Here are a small network's activations along a few directions, averaged over the inputs that share one value of a field.
Values that are neighbours, or in one group, have similar rows; names and order tell nothing.

Other fields vary at random and push rows far along two fixed directions, the same in every table; ignore that.

L, 15 values:
l6: [.14 .15 .46 .33 -.34 -.18 .24 -.03 .62 .40]
l10: [-.33 -.10 -.51 .17 -.18 -.45 .17 -.52 -.06 -.07]
l1: [-.06 -.38 -.19 -.02 .24 -.02 -.21 .16 -.42 .01]
l3: [.09 .30 .10 -.02 -.38 -.11 .44 -.34 .49 -.01]
l15: [.01 .18 -.16 .08 -.19 -.08 .04 .02 .12 .23]
l2: [.08 .13 .15 -.07 .41 .56 -.65 .40 -.34 -.09]
l11: [-.01 -.22 .10 -.11 -.03 .01 .02 .15 -.04 -.14]
l14: [-.25 -.24 -.68 -.23 .20 -.10 -.23 -.03 -.60 -.05]
l8: [.03 .18 .15 .10 .10 -.03 -.17 .12 .00 -.09]
l4: [.15 -.04 .28 .31 .00 .02 .04 -.20 .35 .19]
l13: [.18 .45 .37 .17 .05 -.05 .11 .01 .41 .15]
l9: [-.15 -.36 -.19 -.23 .15 -.03 -.03 .03 -.35 -.31]
l5: [.47 .36 .51 -.28 .24 .95 -.27 .46 -.11 .18]
l12: [-.14 -.04 -.23 -.13 -.21 -.13 .25 -.14 -.03 -.16]
l7: [-.21 -.36 -.15 -.07 -.08 -.35 .25 -.08 -.04 -.23]
The values of L form 5 separate groups.
Question: List the group mates of l7, in the order listed.
Answer: l11, l9
Question: List the group mates of l10, in the order listed.
Answer: l15, l14
Question: List the group mates of l1, in the order listed.
Answer: l6, l4
Question: List the group mates of l2, in the order listed.
Answer: l8, l13
